Each row below holds a small network's activations on one input, seen along a few directions.
In each table, some parts of the input vary, and every possible input appears once, in random order.
Descriptions start from the smaller parts, as in this example, which fits no table here: one of 4 places along a line, together with either a single point or one of 11 places around a ring or (one of 3 separate values, together with one of 5 places around a ring).
Shared parts are said once, and a part with two or three values counts as separate values.
In the rows, 128 means zero.

Other details of the inputs shift rows strongly along two fixed directions, in all tables alike. That doesn't count.

A family of inputs:
x1: [129 172 135 100 167 102  76 139 119 113 115  99]
x2: [146 147 132 164  97  99 138 125 180 160 138 191]
x3: [152 142 154 172  82  93 131 140 161 151 114 177]
x4: [216 148 132 207 114 128 150 156 145 139 155 159]
x5: [134 166 141  85 160  93  95 112 124 114 129  88]
x6: [ 99  82  89 136 177 226 165 164  71 103 162  66]
x7: [ 76  33  92 148  66 166 209 149 142 163 141 171]
x8: [133 175 132 108 167 114  85 105 108 115 100 105]
x9: [ 88  15 121 150  62 164 186 153 140 130 133 171]
x10: [140 147 124 180  98  93 131 138 173 164 127 188]
x11: [109  80  93 122 173 207 167 179  61  78 163  74]
x12: [138 174 140  94 164 121  92  91 116 111 111 107]
x13: [ 45  52 107  92 147 190 140 127  92 113 141  90]
x14: [131 185 139 105 156 118  93 102 105 113 104 101]
x15: [144 168 131  88 154 114  96  80 109 133 113  94]
x16: [159 131 156 161  88  96 132 131 171 150 122 184]
x17: [ 37  77 111 103 145 188 148 149  82 117 123  87]
x18: [126 183 142  97 156 104  84 134 113 110 120  97]
x19: [114  83  86 127 165 229 172 151  63  82 142  73]
x20: [158 147 133 146  91  88 136 143 176 133 135 188]
x21: [136 160 140  87 159 103  75 111 123 107 138 100]
x22: [165 143 124 142  81  78 141 132 171 155 139 176]
x23: [130 158 159 116 166 107  69 124 112 129 102  95]
x24: [166 127 147 155  78  89 135 121 166 173 125 170]
x25: [ 71  34  98 152  71 161 214 148 152 147 139 168]
x26: [141 163 135  95 157 118  83  78 116 109 121 103]
x27: [140 168 136  92 159 109 102  80 118 117 112  92]
x28: [161 126 153 159  84  83 140 120 174 157 122 168]
Description of these inputs: one of 4 separate values, together with either a single point or one of 6 places along a line.
Question: Changing only the choice among 4 separate values turns x4 into x11. The same change can be made to x28. Which row results?
Answer: x5
Question: Which other rows agree with x10 in the choice among 4 separate values? List them by row number.
Answer: x2, x6, x7, x13, x17, x25
Question: Which other rows does x23 become when the choice among 4 separate values takes its other values? List them by row number.
Answer: x1, x8, x10
Question: Start at x8 and move only the place on the line of 6, one step at a time. The first step leads to x14. Which rows follow, in order?
Answer: x12, x26, x27, x15

A family of inputs:
x29: [ 66  99 132  88 175 143 105 116  90 153 109  49]
x30: [157 213 126 136  86  57 129 114 181 147 124 192]
x31: [117  34 102 117  64 147 179 124 147 111 140 177]
x32: [175 198 101 138 104  72 114  99 188 139 137 205]
x33: [ 83  63 116 134  74 148 204 121 149 169 142 152]
x34: [183 243 147 137 205 103  35  94 100 133 160  67]
x35: [211 193 134 185 131  74 136 153 181 119 161 171]
x36: [101  48  89 135  91 163 188 108 156 162 154 165]
x37: [ 99  49 128 114  47 131 194 137 141 119 125 162]
x38: [229 186 134 186 108  93 141  85 142 141 108 183]
x39: [132 121 129  90 200 177 122 184  66  95 145  48]
x40: [122 123 119 111 186 190  99 167  51 115 149  44]
x41: [127 124 126 103 173 207 129  96  69  87  94  54]
x42: [198 198 120 199 123  89 125 124 184 129 163 170]
x43: [ 76  83 176  82 155 148  81 138  90  95 101  83]
x44: [ 98  35 126 136  57 122 170 163 139 124 102 158]
x45: [142 248 142  91 186  52  32 109 123 129  91  90]
x46: [ 72  47 145 166  92 157 164 149 149 169 128 168]
x47: [ 44 126 139  85 175 159  86 150  87  98 100  94]
Question: Describe the family of inputs behind these rows.
Answer: either one of 2 separate values or one of 5 places around a ring or (one of 3 separate values, together with one of 4 places along a line)
Question: Start at x32 and move only the place on the line of 4, one step at a time. The first step leads to x30. Which rows follow, in order?
Answer: x45, x47
Question: Which other rows belong to the same alternative as x42? List them by row number.
Answer: x34, x35, x39, x40

A family of inputs:
x48: [ 98 101 119 119  95 139 145 139 121 129 101 150]
x49: [138 104  96 128 112 154 172 148 113 112 144 136]
x50: [129 105 118 142 113 162 174 138 113 111 127 136]
x51: [138 131 151 137 109  85 108 113 172 153 138 166]
x52: [130 159 133 152 118 101 126 108 171 147 134 166]
x53: [106  86 137 105  90 126 147 140 131 119 116 143]
x54: [160 130 154 147 108  83 127 121 160 160 127 144]
x55: [164 195 149 129 169 119  97  99 120 142 135  91]
x56: [134  97  92 135 121 161 163 143 122 101 149 145]
x57: [154 166 148 173 122  97 109 207 150 119 131 161]
x58: [132  73 132 136 106 156 147 139 129 105 134 137]
x59: [101 102  92 118 110 136 152 140 135 100 137 154]
x60: [165 157 134 173 127 125 133 112 159 146 145 156]
x61: [ 89  98 131 167 132 145 138 217 120 130 146 132]
x62: [100 142 107  76 150 132 115 126  98  97 127  89]
x63: [ 99 120 133 106 165 144 106 118  91 140 106  75]
x64: [125  98 114 149 122 169 166 133 122 100 131 145]
x65: [ 90 126 128  88 156 142  92 116 100 105 102 106]
x66: [141 137 154 131  97  80 119 118 163 162 132 155]
x67: [164 148 135 152 105  96 126 126 146 141  97 158]
x68: [ 85 131 107  84 171 140 106 117 113 117 144  90]
x69: [132 114 149  92 149 147 113 124  89 102 125  75]
x70: [124 100  95 124 112 136 170 149 123 111 127 135]
x71: [ 82 129 133  90 155 140  98 114  96 143 111  86]
x72: [150 136 149 127  99  87 109 120 168 126 122 172]
x73: [124  77 137 121 101 130 157 144 127 117 110 132]
x74: [123  76 137 138 107 147 156 136 122 140 144 121]
x75: [141 163 130 145 111  98 128 113 163 117 121 175]
x76: [149 189 149 122 169 102  96  99 129 143 118  90]
x77: [173 194 127 113 169 112  95 109 119 144 152  93]
x78: [174 155 112 157 128 117 131 123 158 148 162 158]
x79: [ 89 138 110  79 159 135 114 121 104 127 139  79]
x80: [ 97 112 118 121 102 140 164 135 127 112 115 145]
x81: [171 183 143 130 166 117  67  99 115 116 115 109]
x82: [113  97  97 130 119 141 168 144 132 140 139 124]
x83: [177 153 133 162 102 113 125 123 137 139 116 156]
x84: [129 196 149 108 157  99  91  96 133 144 124 100]
x85: [116 103 146 107 169 154  99 114 101 119 145  76]
x86: [131 146 133 150 113  98 106 112 162 163 123 172]
x87: [112  82 115 160 119 168 143 131 121 142 134 137]
x88: [112 124 131 115 162 161 107 116  82 138 124  73]
x89: [116 102 118 136 114 144 172 139 123 111 110 135]
Question: Changing only one part turns x72 into x51. The same change can be made to x62. Which row results?
Answer: x79
Question: Changing only one part turns x70 into x82. The same change can be made to x50. Which row results?
Answer: x55
Question: Describe the family of inputs behind these rows.
Answer: one of 2 separate values, together with either a single point or (one of 4 places along a line, together with one of 5 places along a line)
Question: Which other rows does x66 become when the place on the line of 5 takes its other values? List them by row number.
Answer: x51, x54, x74, x85
Question: Start at x87 and move only the place on the line of 5, one step at a time. The first step leads to x88. Which rows follow, in order?
Answer: x63, x71, x86
Question: Which other rows does x48 become when the choice among 2 separate values takes its other values? List them by row number.
Answer: x71

A family of inputs:
x90: [ 81  66  85 116 113 167 184 116 120 133 136 145]
x91: [127  87  94 166 135 195 178 207  92 107 156 118]
x92: [202 233 122 144 192 116  95 136 122  96 160 101]
x93: [135 214 146 124 162  81  55 122 132 155 126 107]
x94: [145 147  97 160  83 106 144  96 174 158 137 191]
x95: [122 159 110 161  84  94 141 130 185 148 141 190]
x96: [ 84 123 127  58 170 133 104 126  92  80 134  63]
x97: [174 196 164 114 151  87  81  78 126 133  91  98]
x98: [ 85 128 151  74 167 147  86 149  69  98 104  74]
x99: [155 135 134 155  89  88 132 161 173 162 133 180]
x100: [ 96  51 121 115 104 173 176 125 124 147 129 118]
x101: [137 217 139 104 175  74  80 101 146 135 136 116]
x102: [144 153 138 141  81  92 138 135 169 117 121 197]
x103: [164 112 156 170  85  85 125 137 172 150 140 170]
x104: [158 127 151 178  89  92 128 139 166 138  99 181]
x105: [161 118 150 168  95  98 125 138 181 166 134 179]
x106: [ 96  67  92 111  99 163 177 124 112  95  97 143]
x107: [167 142 125 139  79 104 141 101 158 127 119 194]
x108: [ 62  55 117 152 111 171 150 149 126 147 131 136]
x109: [150 140 121 122 204 199 128 122  55 101 147  37]
x110: [107 104 147  70 164 149 109  94  80 116 128  41]
x111: [ 75  68 101 105 105 157 175 158 140 112 137 144]
x112: [ 79  68 116 130  97 150 165 182 110 108  94 140]
x113: [215 161  92 190 117 141 165 131 141 118 160 168]
x114: [154 136 137 168  94 100 156  99 170 185 135 171]
x115: [104 120 111  53 177 158 105  92  90 107 125  67]
x116: [ 64  66 109 134 113 153 170 174 117 145 133 139]
x117: [ 80 138 126  66 172 139 106 130  89  72  92  76]
x118: [ 70  64 107 136 102 177 172 116 119 155 130 121]
x119: [ 70  49 125 146 122 164 162 151 124 148 134 136]
x120: [165 192 162 108 152  64  60 129 127 129 131  99]
x121: [173 194 177 107 145  95  73  75 123 138 110 105]
x122: [158 126 164 170  86 101 119 136 164 143 118 188]
x123: [139 133 130 133 213 193  99 151  62  92 149  42]
x124: [182 190 137  91 152  75  76  72 131 118 134 107]
Question: Describe the family of inputs behind these rows.
Answer: one of 5 places around a ring, together with either a single point or one of 6 places along a line
Question: Changing only the place on the ring of 5 turns x91 into x109. The same change can be made to x112. Which row results?
Answer: x97
Question: Which other rows does x110 become when the place on the line of 6 takes its other values? List them by row number.
Answer: x97, x100, x114, x118, x121
